[117 149  99 115 116 174 165  92 144]  <119>
[ 70 156 107 125 148 179 134 138  95]  <96>
[151 160 117 150  91 121 162 125 142]  <145>
[145 150 142 159  90 105 165 159 155]  <90>
[144 133 153 119 102 109 147 120 180]  <151>
[164  63 135  94 178  89  58  98  73]  <127>
[141 163 131 150 105 131 163 123 156]  <108>
size: [164  63 135  94 178  89  58  98  73] -> 9
size: [145 150 142 159] -> 4
size: [141 163 131 150] -> 4
size: [164  63 135  94 178  89  58  98] -> 8
size: [151 160 117 150  91] -> 5

[178  83  79 212 103 140  92 202 215 132] -> <44>
[121 127 130 143 135 141 108 123 147 140] -> <88>
[121 127 130 143 143 141 108 123 147 140] -> <68>
[113 135 140  87 126 112 169 111  78 117] -> <104>
size: [178  83  79] -> 3
size: [178  83  79 212 103 140] -> 6
size: [113 135 140  87 126 112 169] -> 7
size: [121 127 130 143 135 141 108 123 147 140] -> 10
size: [121 127 130 143 135 141 108] -> 7
size: [121 127 130 143 135 141 108 123] -> 8

[155 130 120 113  85  79 146 148 136 117 137 129 119 187  77  97 105 144
  93 188 112 153  73 115 154 135 124 112 105 127 144 144 132 122 173 156
 107 120 119  94 132 159  88 128 124 125 110] : <184>
[155 130  94  92 104  41 118 150 136 127 129 152 142 173  94  83  98 151
  90 173 109 104  68  60 149 135 136 103 111 149 142 125 160 104 147 162
 107 149 128 129 116 145  88  78 108 118 137] : <64>
[166 161  94  92 104  41 118 150 142 127 129 152 142 173  94  83  98 151
  90 173 109 104  68  60 149 123 136 103 111 149 142 125 160 104 147 162
 107 149 128 129 116 145  99  78 108 118 137] : <137>
[156 163  80 118 161  79 136 108 118 160 100 167 160  76 125 137 169 148
 201 104 113  88  85  61 100 119 152  97 129 137 120 133 145 117  88  68
  94 159 167 176 130 129 151 107 125 127  84] : <26>
[155 140 123 103  70  78 156 145 127 122 131 134 111 163  53  90 107 141
 105 177 125 156  87  90 147 130 128 118 109 130 147 144 136 125 153 164
 104 137 130  76 107 137  93  82 115 118 127] : <155>
[137  84 125 115 147 124 154 141 115 137 125 149 140 131 138 166 158 138
 166 156  94 157  51 109 131 136 130 108 105  94 114 155 101 135 169  69
 100 114 126 159 183 166 121  54 118 122  92] : <183>
[154 149 121 118  81 107 185 117  94 141 109 142  99 100  58 109 147 144
 170 129 140 156 124  94 116 125 141 125 128 133 134 146 129 137  99 113
 104 163 157  76  89 119 126 103 139 125  89] : <103>
[142 127 106 121 166 115 149 123 122 151 110 150 147  95 139 167 174 141
 194 123  97 123  65  93 109 130 144 103 120 106 112 147 112 129 132  46
  99 131 146 178 166 153 146  60 124 125  72] : <86>
[149 117  98 109 174  93 124 135 144 139 125 130 162 136 184 154 150 144
 160 147  88 111  36  86 126 133 135  97 105 110 116 141 121 122 160  67
  97 124 138 195 182 164 131  42 106 124  95] : <167>
[155 130 120 113  85  79 146 148 136 117 137 129 119 187  77  97 105 144
  93 188 112 153  73  97 154 135 124 112 105 127 144 144 132 122 173 156
 107 120 119  94 132 159  88 128 124 125 110] : <80>
size: [155 130 120 113  85  79 146 148 136 117 137 129 119 187  77  97 105 144
  93 188 112 153  73 115 154 135 124 112] -> 28
size: [137  84 125 115 147 124 154] -> 7

[ 92 139 144 121 153 141 145 160 128 158 135 135 110 169 108 108 118 118
 141 119 106 108 123 146 139 149 130 128 163] : <33>
[124  87 108 126 104 151  81 146 173  97 110 127 189 129  96  82 152  72
 127 139 143 117 104 138  95 137 100 124 132] : <147>
[ 98 138 121 125 140 145 110 138  97 178 121 107 104 147 121  96 128 140
 138 127  75  60  91  83 142 153 118 130 171] : <25>
[ 97 135 141 100 169 126 169 173 149 138 154 157 110 194  98 117 116 123
 165 122 130 133 125 218 117 163 131 125 170] : <55>
[ 86 149 152 134 151 154 159 166 141 150 124 151 113 166 103 112 113 104
 130 118 111 131 138 159 147 131 131 130 151] : <15>
[115 114 118  73 167 107 144 160 129 153 167 134 103 191 105 113 132 149
 194 128 113  87  91 200  93 191 129 127 197] : <124>
size: [ 97 135 141 100 169 126 169 173 149 138 154 157 110 194  98 117 116 123
 165 122 130 133] -> 22
size: [ 92 139 144 121 153 141 145 160 128 158 135 135 110 169 108 108 118] -> 17
size: [ 98 138 121 125 140 145 110 138  97 178 121 107 104 147] -> 14
size: [124  87 108 126 104 151  81 146 173  97 110 127 189 129  96  82 152  72
 127 139 143 117 104 138  95 137 100 124 132] -> 29

[123 133 102 126 165 138] = <20>
[120 125 138 123  47 143] = <94>
[123 133 102 126 165 152] = <38>
[149 148 123 114 137  92] = <72>
[132 125  84 119 191 112] = <102>
size: [123 133 102 126 165 138] -> 6
size: [123 133 102 126 165] -> 5
size: [123 133 102 126 165 152] -> 6
size: [132 125] -> 2
size: [132 125  84 119] -> 4
size: [120 125 138 123  47 143] -> 6

[ 97 109 145 115 144 142 148 119] -> <163>
[138 115 122 111 119 136 140 121] -> <178>
[ 58  83 193  79 180 125 179 132] -> <46>
[135 108 127 101 124 138 144 106] -> <61>
[150 116 134 108 114  97 138 143] -> <40>
[168 151 101 149  96 108 104 139] -> <10>
[ 77 126 168 134 164 103 135 154] -> <5>
[ 67  97 174 102 174 131 163 122] -> <129>
[143 124 124 107 124 144 132 118] -> <131>
[ 98 115 143 117 147 142 142 111] -> <42>
size: [150 116 134 108 114  97 138 143] -> 8
size: [135 108 127 101 124 138 144 106] -> 8
size: [143 124 124 107 124 144 132 118] -> 8
size: [150 116 134 108 114  97 138] -> 7
size: [143 124] -> 2
size: [138 115 122 111 119 136] -> 6

[173 106 117 152 173 158 125 149 167  64 144 121 138 120 122 131 119 123
  80 116 131 115 106 138 155 129 121 101 133 110 109 159 142 174 128 101
 100 160 104 114 130 155 117 100 166 102 113 128] = <27>
[131 134 112 111 138 103 130 119 105 158 166 115 115 156 101 126 140 108
 118 137 186 127 129 129 104 148 124 104 124 168 139 114  83  87 134 145
 128  83 166 130 186  77 133 153 117 108 143 118] = <158>
[193 103 123 162 153 189 118 140 129  55 148 144 154 100 128 135 134 140
 115 112 166 140 144 132 138 135 137 122 130 142 125 137 156 151 130 114
 107 165 111 128 154 131 125 123 170  90 116 130] = <31>
[143 153  92 127 108 147 134 125 103  98 157 142 126 140 115 151 165 141
 128 105 115 109 145 140 132 130 145 126 123 161 121  43 168 135 112 133
 111 163 118 113 125 137 127 184 137  70 130 110] = <125>
[104 165 109 128 147  92 150 100 116  95 134 138  90 155 118 142 160 163
 117  93 121  96 132 148 127 150 142 113 143 182 133 114 127 120 132 144
 127 138 139 137 153 139 122 144 128  78  85  61] = <29>
[126 139 104 119 135  98 130 125 114 166 168 108 112 172 114 147 142  84
 132 163 153 132 142 113 114 129  97 123 138 157 128  98 100  88 102 125
 135  78 172 132 167  76 130 147 132 139 155 121] = <100>
[131 134 111 110 137 103 129 120 106 159 167 114 115 156 101 127 141 107
 118 138 185 128 129 129 104 148 124 104 125 168 138 113  83  87 133 144
 127  83 166 129 185  76 133 154 117 109 143 118] = <66>
size: [131 134 111 110 137 103 129 120 106 159 167 114 115 156 101 127 141 107
 118 138 185 128 129 129 104 148 124 104 125 168 138 113  83  87 133 144] -> 36
size: [126 139 104 119 135  98 130 125 114 166 168 108 112 172 114 147 142  84
 132 163 153 132 142] -> 23
size: [104 165 109 128 147  92 150 100 116  95 134 138  90 155 118 142 160 163
 117  93 121  96 132 148 127 150 142 113 143 182 133 114 127 120 132 144
 127 138 139 137 153 139 122 144 128  78  85] -> 47
size: [173 106 117 152 173 158 125 149 167  64 144 121 138 120] -> 14

[110  68 101 105 141  57  95  64] : <13>
[141 106  99 151 107  57 114 111] : <62>
[141 106  99 151 107 112 114 111] : <17>
size: [110] -> 1
size: [141 106  99 151 107 112 114 111] -> 8
size: [141 106  99] -> 3
size: [141 106  99] -> 3
size: [110  68 101] -> 3
size: [110  68 101 105 141] -> 5
size: [141 106  99 151] -> 4

